A small network was shown many inputs. Here are its activations along a few directions, one row for each input.
In each table, some parts of the input vary, and every possible input appears once, in random order.
Descriptions start from the smaller parts, as in this example, which fits no table here: values(3) and (point or ring(9) or (line(4) and ring(5))).
Shared parts are said once, and a part with two or three values counts as separate values.
In the rows, 128 means zero.

Other details of the inputs vary at random and push rows far along two fixed directions, the same in every table; ignore that.

Table:
row 1: [170  95 134 139 216 111 105  42  75 120 142]
row 2: [ 55 187 124 112 106 111 197 206 117 140 115]
row 3: [116  47  38  76 102 133 181 100 107  89 164]
row 4: [128  80 114 104  99 167 142 107 149  94 162]
row 5: [179  90 108 143 170  82 101  86  94 149 135]
row 6: [133 178 222 212 169  97 142 162 139 153  65]
row 7: [155 111 164 126 181 132 102  70 103 110 114]
row 8: [113 159 180 188 162  95 163 161 120 172  88]
row 9: [ 59 144 106  93 108 158 150 166 157 101 148]
row 10: [120 209 205 197 203  87 151 165 159 181 111]
row 11: [144 138 174 179 165 130 146 118 154 155 130]
row 12: [140 131 139 147 208 125 115  95 129 131 162]
row 13: [124 102  75  64  89 140 107 103 105 104 141]
row 14: [119 105  75  78 111 163  93 115 138 108 169]
row 15: [115 106  70 109  39 130 160 167 146 122 114]
row 16: [130 131 103 110  71 143 148 158 177 144 143]
row 17: [144 144 109 129 170 124  93 119 138 147 155]
row 18: [131 103 160 140 161 147  99 101 138 104 149]
row 19: [107 241 215 220 152  62 139 225 131 226  49]
row 20: [ 89 132 123 100  59 166 180 176 133  89 115]
row 21: [202  80 147 147 146 145  69  66 132 131 163]
row 22: [115 130  58  86  75 141 156 160 173 131 155]
row 23: [ 76 182 126 106  19 150 159 222 145 121  95]
row 24: [101 135 120  99  76 160 101 164 154 112 149]
row 25: [202  78 128 159 143 118  86  79 121 123 116]
row 26: [151 129 112 116 159 101  92  83  90 139 134]
row 27: [138 106  88  67  85 159 106  99 112  98 130]
row 28: [137 150 121 138 154  90 115 124  91 162 127]
row 29: [ 64 159 134 136  65 123 206 219 156 133  83]
row 30: [164 143 181 159 153 115  63  99 107 130 101]
row 31: [165  77 152 144 170 145  91  41  96  92 129]
row 32: [107  93  90  71 111 145 139  97 109  87 141]
Description of these inputs: values(2) and (ring(6) or ring(10)).
Question: The inputs of row 5 and row 3 match in every part but the values(2) part. If row 26 is changed in the same way as row 5 into row 3, which row does it become?
Answer: row 1
Question: Which other rows does row 10 become when the values(2) part takes its other values? List them by row number.
Answer: row 22
Question: A walk changes only the ring(6) part. It starts at row 10 and steps to row 12. List the rest of the walk in order.
Answer: row 9, row 18, row 4, row 11

Table:
row 33: [157 101 141 139 143 130 120  91 128 127 129]
row 34: [155  99 145 139 146 136 122  93 124 125 128]
row 35: [117 113  87  98  67 151 156 146 145 106 136]
row 36: [150 115 129 126 149 120  98  97 118 131 142]
row 37: [110  95  66  84  64 153 142 141 142 105 148]
row 38: [104 188 151 147 108 116 135 194 149 153  96]
row 39: [140 122 141 137 161 127 104 108 119 122 136]
row 40: [126 109 123 132 117 142 138 126 134 110 138]
row 41: [145 118 133 122 154 131  98  94 112 127 138]
row 42: [164 106 137 139 143 133 121  92 128 124 123]
row 43: [140 119 133 127 160 134 100  94 116 116 139]
row 44: [146 118 141 149 148 127 105 118 122 140 129]
row 45: [ 98 124  81  72  76 145 137 139 135 107 144]
row 46: [112  90  81  90  67 159 157 137 138 100 149]
row 47: [ 75 205 140 145 159  83 189 192 134 175 110]
row 48: [ 99 106  82  98  78 156 146 152 143 100 142]
row 49: [159 120 126 126 149 124  97  98 119 128 136]
row 50: [150 100 144 144 152 138 124  93 128 114 130]
row 51: [134 132 139 166 185  74 150 115  78 155 100]
row 52: [154 131 166 166 155 112 112 113 126 147 123]
row 53: [ 89 188 163 133 118 116 135 191 137 150 107]
row 54: [ 91 217 167 135 118 109 130 193 143 155  92]
Question: What do these inputs look like to the network?
Answer: values(2) or (line(4) and line(5))

Table:
row 55: [130 186 178 189 155  80 137 177 127 191  93]
row 56: [112 153 135 105  65 153 114 168 161 119 118]
row 57: [188 131 148 184 185  85 102  95 112 173 119]
row 58: [ 98 120  39  51  70 145 132 136 120  93 155]
row 59: [ 84 100  53  63  73 143 165 148 129  96 143]
row 60: [121 146 159 165 139 108 163 149 130 161 102]
row 61: [170 114 167 152 213 110  96  53  89 120 134]
row 62: [ 95 104  45  63  69 144 150 148 120 105 150]
row 63: [169  72 105 117 188 153 105  36 133 102 189]
row 64: [180 116 176 191 191  96 136  85 112 151 114]
row 65: [112 170 170 158 140 103 171 159 130 146  96]
row 66: [ 63 227 184 145 145  91 138 208 129 158  89]
row 67: [172  80 137 145 201 120 101  43  90 129 137]
row 68: [ 65 218 189 143 144 106 146 191 125 156  88]
row 69: [111 114  95  69  25 164 109 151 154 103 155]
row 70: [ 92  82  94 102  46 172 172 162 151  82 146]
row 71: [154 154 176 134 118 134  69 129 144 142 119]
row 72: [205  70  92 131 195 112  65  25  84 126 157]
row 73: [132 113 119 124 164 138 105  92 142 116 168]
row 74: [108 161 164 156 145 107 156 154 125 159  97]
row 75: [185  43  94 102 201 168  85  24 115 100 203]
row 76: [ 77 223 170 141 138  96 123 203 121 162  97]
row 77: [ 99  93  81  92  40 179 166 159 155  78 136]
row 78: [176 114 162 188 194  89 118  94 112 165 117]
row 79: [113 121 119 118  72 164 139 159 157 100 117]
row 80: [104 111  84  77  34 183 146 158 165  84 128]
row 81: [101 207 237 214 149 109 135 202 149 161  76]
row 82: [174  62 112 123 174 130 121  40  95  98 150]
row 83: [187  70 125 153 196 107 101  50  96 136 140]
row 84: [109 114  87  65  32 181 131 157 165  92 131]
row 85: [104 212 152 158 127  84 141 197 135 178  87]
row 86: [107  97  46  76  68 141 158 145 124 114 146]
Question: What do these inputs look like to the network?
Answer: values(3) or line(9) or (line(4) and line(5))

Table:
row 87: [102 183 146 117 109 137 127 173 161 133 116]
row 88: [ 81 139 100  87  30 161 165 189 159  99 114]
row 89: [107 182 125 142 107  97 137 192 134 166 107]
row 90: [176  74 129 140 162 147  93  60 124 103 160]
row 91: [139  21  26  47  36 199 142  83 135  56 175]
row 92: [125  52  32  67  72 154 167  99 115  81 152]
row 93: [184  62 109 141 177 121 118  49  92 123 142]
row 94: [125 166 179 139 135 118 100 141 127 144 114]
row 95: [138 186 212 208 214  75 128 142 116 186  93]
row 96: [ 96 165 159 137 103 136 145 182 159 134 119]
row 97: [204  79 172 177 200 126  69  42 117 137 141]
row 98: [111 164 153 136  90 137 136 173 150 121  96]
row 99: [103 183 155 114 101 131 127 168 152 138 114]
row 100: [188  90 145 149 215  96  80  33  75 142 144]
row 101: [121 174 144 141 169 104 132 139 130 154 116]
row 102: [125  44  22  40  60 195 121  91 136  55 183]
row 103: [ 54 158  96 100  63 127 203 211 151 133 114]
row 104: [ 72 197 138 133 132 110 151 195 132 146 104]
row 105: [185  63 129 139 158 149  91  53 122 110 157]
row 106: [ 68 167  99 102  61 124 194 205 142 118  98]
row 107: [ 76 135 102  86  30 163 170 193 163 108 124]
row 108: [190  79 141 170 222 105 103  44  95 141 151]
row 109: [ 68 189 146 132 127 103 149 197 119 147 102]
row 110: [122 102  96 120 135 129 152 110 121 113 150]
row 111: [181  62 111 140 178 118 118  50  94 128 148]
row 112: [138 207 210 185 212  69 113 133 113 190  92]
row 113: [130 198 233 196 195  96  74 154 120 169  91]
row 114: [175  62  73 100  91 156  80  83 132 107 165]
Question: What do these inputs look like to the network?
Answer: values(2) and (point or ring(5) or line(8))
Question: The inputs of row 90 and row 110 match in every part but the values(2) part. If row 113 is changed in the same way as row 90 into row 110, which row does it become?
Answer: row 109
Question: A walk changes only the line(8) part. It starts at row 106 and steps to row 92. List the rest of the walk in order.
Answer: row 93, row 111, row 103, row 95, row 108, row 110
